These are the activations of a small neural network, seen along a few directions. Each row is one input.
Each table varies a few parts of the input and shows all the possible inputs, shuffled.
Descriptions start from the smaller parts, as in this example, which fits no table here: one of 4 places along a line, together with either a single point or one of 9 places along a line or (one of 3 separate values, together with one of 8 places around a ring).
Shared parts are said once, and a part with two or three values counts as separate values.
(in the rows, 128 means zero)

Other details of the inputs shift rows strongly along two fixed directions, in all tables alike. That doesn't count.

A family of inputs:
row 1: [106 123 113 119 184 111 103 107 166 182  82 111 104 154  78]
row 2: [133 117 114 105 197 138  95 106 198 172  87 129 110 155  69]
row 3: [ 41 106 128 188 110  73 101 179 108 183 146  59  71  70 125]
row 4: [109 113 157 187  27  98 134 176  54 113 190 107 119  59 197]
row 5: [204 123 122  87 141 174 135  93 141  94 109 173 158 166 130]
row 6: [115 110 111 123 176 128  88 135 178 164 107 113  97 130  89]
row 7: [113 124 138 150  58 102 135 158  54 118 162 124 130  95 177]
row 8: [ 15 176 138 155 156  87 105 194 165 146 174  66 106  85 105]
row 9: [133 180 117  82 164 161 168 116 147  71 131 154 171 164 120]
row 10: [ 76  99 121 165 157 106  88 161 169 179 128  78  72  93  95]
row 11: [222 115 139 101  75 186 185  94  83  63 139 188 180 139 169]
row 12: [106 115 113 156 175 104 106 110 163 163  90 102  91 148 104]
row 13: [224 129 147  80  74 184 175  93  82  71 142 199 195 144 162]
row 14: [115 121 148 163  56  99 111 172  78 120 172 112 119  81 181]
row 15: [132 170 133 108 111 160 200 125 104  56 160 155 177 133 150]
row 16: [162 132 112  99 193 136 123  63 171 147  62 153 135 198  91]
row 17: [120 119 131 130  59 116 148 153  48 121 154 131 137  97 164]
row 18: [178 132 122 104 190 140 106  68 193 142  69 151 131 192  97]
Description of these inputs: one of 3 separate values, together with either a single point or one of 5 places around a ring.
- The inputs of row 3 and row 17 match in every part but the choice among 3 separate values. If row 11 is changed in the same way as row 3 into row 17, which row does it become? => row 5
- A walk changes only the place on the ring of 5. It starts at row 16 and steps to row 18. List the rest of the walk in order. => row 13, row 2, row 1

A family of inputs:
row 19: [181 138 107  73 158 169 173  71 129 100  85 179 166 189 110]
row 20: [187 112 134 101  66 152 164 109  59 104 134 174 164 129 160]
row 21: [112 123 147 158  91 122 106 178 121 116 180 103 118  76 155]
row 22: [129  88 118 162 139  96  99 104 132 184  81 106  85 139 118]
row 23: [ 81 155 115 139 193 106 112 126 183 143 108  99 107 151  97]
row 24: [161 145 128 109 109 150 166 112 100  78 134 157 163 147 156]
row 25: [101 130 121 136 174 106  98 119 168 168  98 106 104 144  95]
row 26: [120 114 123 137 174 130  80 141 195 153 120 106  96 124  98]
row 27: [198 146 127  85 160 179 156  78 166  82 106 178 169 180 120]
row 28: [181 149 107  86 195 164 150  65 174  95  76 167 154 204 106]
row 29: [139 114 143 137  85 139 119 162 111 113 169 128 129  87 152]
row 30: [101 137 126 132 180 125 102 133 190 148 121 106 111 131  92]
row 31: [120 145 125 109 100 133 174 127  78 107 139 144 156 127 139]
row 32: [ 86 128 130 150 113 106 115 165 114 134 151 100 108  98 137]
row 33: [105 131 122 145 180 105  86 121 182 163 100 102  98 146 102]
row 34: [132 120 130 120 105 124 135 124  94 140 127 135 133 123 132]
row 35: [114 115 121 129 173 131  92 138 184 159 119 111 102 124  91]
row 36: [157 159 130  91  96 154 201 101  73  73 134 174 185 152 153]
row 37: [ 78 114 133 176 133  85  67 170 149 171 140  73  79  93 127]
row 38: [102 126 121 125 174 127 102 136 178 158 119 107 108 125  87]
row 39: [101 105 137 163  94  97  90 168 112 156 150  99  98  85 145]
row 40: [177 113 127 103 100 147 149 102  91 119 116 166 151 142 140]
row 41: [132 133 131 124  88 133 152 142  86 101 150 139 143 113 157]
row 42: [103 131 129 130  92 120 150 151  80 121 153 125 134 104 144]
row 43: [108 104 139 159  86 102  95 167 102 152 152 103 102  85 149]
row 44: [ 66 153 137 160 107  95 130 169 108 121 165  93 119  95 148]
row 45: [133 133 121 117 164 123 121  99 155 146  94 135 126 160 103]
row 46: [142 127 116  99 182 152 119 107 180 141 100 134 129 153  84]
row 47: [128 121 144 130  42 119 157 151  37 121 166 139 147  88 169]
row 48: [128  96 122 159 158 116 102 110 163 167  96 108  90 136 109]
row 49: [131 140 158 143  56 136 151 165  83  83 194 136 154  82 179]
row 50: [105 112 142 145  88 124 114 177 108 135 173 110 117  72 140]
row 51: [183 143 141  93  87 171 182 110  92  70 151 179 185 133 155]
row 52: [122 133 156 154  37 109 145 161  51 102 182 130 145  83 189]
row 53: [153 120 120 125 165 130 101 102 167 141  95 132 118 159 114]
row 54: [ 56 109 122 192 124  68 107 149 114 177 121  71  73 102 130]
row 55: [197 131 122  94 174 176 129  86 183  97 102 163 150 174 113]
row 56: [ 77 141 108 123 186 110 116 127 164 163 101  99 106 143  83]
row 57: [165 160 112  79 164 160 182  70 134  89  91 174 173 193 114]
- What do these inputs look like to the network? => one of 3 separate values, together with either a single point or (one of 2 separate values, together with one of 6 places around a ring)
- The inputs of row 54 and row 48 match in every part but the choice among 3 separate values. If row 23 is changed in the same way as row 54 into row 48, which row does it become? => row 27
- Which other rows does row 30 become when the choice among 2 separate values takes its other values? List them by row number. => row 51
- Which other rows agree with row 43 in the choice among 3 separate values? List them by row number. => row 20, row 22, row 25, row 33, row 34, row 37, row 39, row 40, row 45, row 47, row 52, row 53
